A small network was shown many inputs. Here are its activations along a few directions, one row for each input.
Each table varies a few parts of the input and shows all the possible inputs, shuffled.
A made-up example of a description, with smaller parts first: ring(5) and (point or line(11) or (values(3) and line(4))).
Shared parts are said once, and a part with two or three values counts as separate values.
(in the rows, 128 means zero)

Other details of the inputs vary at random and push rows far along two fixed directions, the same in every table; ignore that.

Table:
x1: [151 184  35 110 133 169 109 136  93  75  63]
x2: [161 169  57 154 152 161 148 128  90  94  38]
x3: [164 198 165 130 115  83  49 118 136 105  98]
x4: [176 191 180 177 142 115  90  90 122 152 108]
x5: [133 175  44 144 130 155 127 123  99  82  52]
x6: [134 121 211 133 124  99 105  84 145 153 144]
x7: [ 92  98 216 132 125  86 101 126 139 133 195]
x8: [122 115  85 105 109 155 131 157 124  96 126]
x9: [124 155 196 151 138 119  89 114 153 135 127]
x10: [102  54 112  94 107 135 150 173 120 115 180]
x11: [ 99  58 117 122 132 152 191 166 126 172 178]
x12: [149 152  59 132 145 136 160 141 127 119  60]
x13: [117 115  92 137 134 166 162 147 130 158 126]
x14: [112 141 198 129 122  66  86 119 159 138 157]
x15: [148 209 178 154 153 136  75  99 136 155 106]
x16: [102  38 118 101 114 148 207 137 136 186 189]
x17: [114 114 209 134 130  87 118 138 167 197 186]
x18: [ 89  41 110 111 116 120 187 150 135 125 197]
x19: [174 180 162 142 116 102  67 105 113  93 114]
x20: [129 143 192 131 109  89  91  80 129 126 136]
x21: [ 97  93  98 109 152 159 164 147 143 133 137]
x22: [125  73 104 130 136 138 174 136 128 134 140]
x23: [ 98 124  80 107 139 150 145 138 124 108 126]
x24: [159 132  56 101 100 147 145 119  98  90  88]
Description of these inputs: line(4) and (point or line(5)).
Changing only the line(4) part turns x1 into x23. The same change can be made to x24. Which row results?
Answer: x20
Which other rows does x10 become when the line(4) part takes its other values? List them by row number.
Answer: x2, x7, x11
Which other rows does x13 become when the line(4) part takes its other values? List them by row number.
Answer: x5, x8, x9

Table:
x25: [ 78  75 123  98 123 137 133 147 153 115 174]
x26: [194 177 127 162 125 123 107  91 100 118  85]
x27: [169 170 124 152 118 106  93  90 103  69  85]
x28: [ 74  56 136 123 141 151 176 149 159 175 184]
x29: [140 146 120 121 121 115 108 103 110  88 102]
x30: [164 193 128 157 149 109 119 116 141 137  55]
x31: [119 151 208 147 137 115 110  89 148 161 141]
x32: [153 102  49 126 101 149 171 138  90 101 101]
x33: [ 98  89 135 119 147 150 148 169 136 148 181]
x34: [142 119  40 103 115 137 170 174 128 116  92]
x35: [128 101  57 104 127 174 186 139 117 137 125]
x36: [ 88 117 205 122 140 108  76 143 145 111 183]
x37: [131 117  42 103 127 124 158 162 134  89  87]
x38: [181 189 124 139 141 112  99 125 133 134  70]
x39: [115 156 203 137 130 118  64 140 133 128 154]
x40: [115 144  21 127 126 121 173 148 104 127 115]
x41: [109 155 214 164 160 121  92 126 144 154 147]
x42: [ 92  83 124 103 111 148 138 155 144 142 174]
x43: [163 197 122 148 142 151  88 106 125 131  83]
x44: [135 138 203 128 105  93  79 102 127 134 152]
x45: [ 86  59 134  83 100 142 168 152 141 146 198]
x46: [179 179 124 145 134 130 101  93 100 124  78]
x47: [142  97  59 154 128 149 196 122 101 127  90]
x48: [ 98 112 198 104 118 104  94 107 149 119 178]
x49: [105  79 181 129 134 113 155 114 136 169 164]
What is each input in this table made of?
Answer: point or (line(4) and (point or line(5)))

Table:
x50: [100  62 190 125 123  61 163 116 171 139 162]
x51: [148 193 148 157 149 134 104  67 100 150 112]
x52: [ 94 107 149  85 123  91 110 172 172 139 202]
x53: [110 114  39 116  99 173 182 129  83 120 114]
x54: [141 215 146 139 126 118  78 140 139 140  87]
x55: [121 108  58 118 140 211 171 139 124 116  94]
x56: [116  65 171 127 115 106 121 164 123 136 201]
x57: [111 184 153 170 141  91  97  67 108  98  90]
x58: [137  72 176 112 134 105 166 114 157 193 176]
x59: [141 186 140 143 108 115  69  76  93 110 108]
x60: [ 91  95  56 124 158 167 176 137 124  76  77]
x61: [115 108  70  97 125 199 163 151 107 105  93]
x62: [146 172 164 125 131 144  52 101 123  90  91]
x63: [157 104  42 123 124 144 159 172  89  80 126]
x64: [156  97  45 122 108 154 201 129 130 143  85]
x65: [116 136  35 125 130 170 174 176 140 146  94]
x66: [114 202 141 157 160  82  89 127 152 111  72]
x67: [181 173 158 134 103 103 106  93 125 137  77]
x68: [ 84  89 171 133 109 130 143 106 141 171 204]
x69: [155 181 159 115 135 135  54 100 128  71 108]
x70: [ 89 102 153  97 115 100 102 171 166 157 187]
x71: [121 115  23  98 109 152 167 126  89  84 132]
x72: [171 184 168 173 119 123  80 128  98 121  98]
x73: [174 180 162 191 133 131  86 116 113 132  99]
x74: [ 88  62 190 156 145  85 149 156 139 122 185]
x75: [ 94 107 167 112 156 118 138 162 173 199 192]
x76: [183 184 163 183 163 130  93 112 104 143 104]
x77: [ 98  82 193 111 160 160 134 127 158 164 187]
x78: [156  90  36  96  98 132 174 138 113 113  88]
x79: [132  71 174  79 100  75 140 127 155 131 193]
Changing only one part turns x79 into x71. The same change can be made to x58. Which row results?
Answer: x51
What is each input in this table made of?
Answer: values(5) and (point or line(5))
Which other rows does x61 become when the values(5) part takes its other values? List them by row number.
Answer: x53, x54, x67, x72
Which other rows does x74 become when the values(5) part takes its other values? List them by row number.
Answer: x50, x57, x60, x66
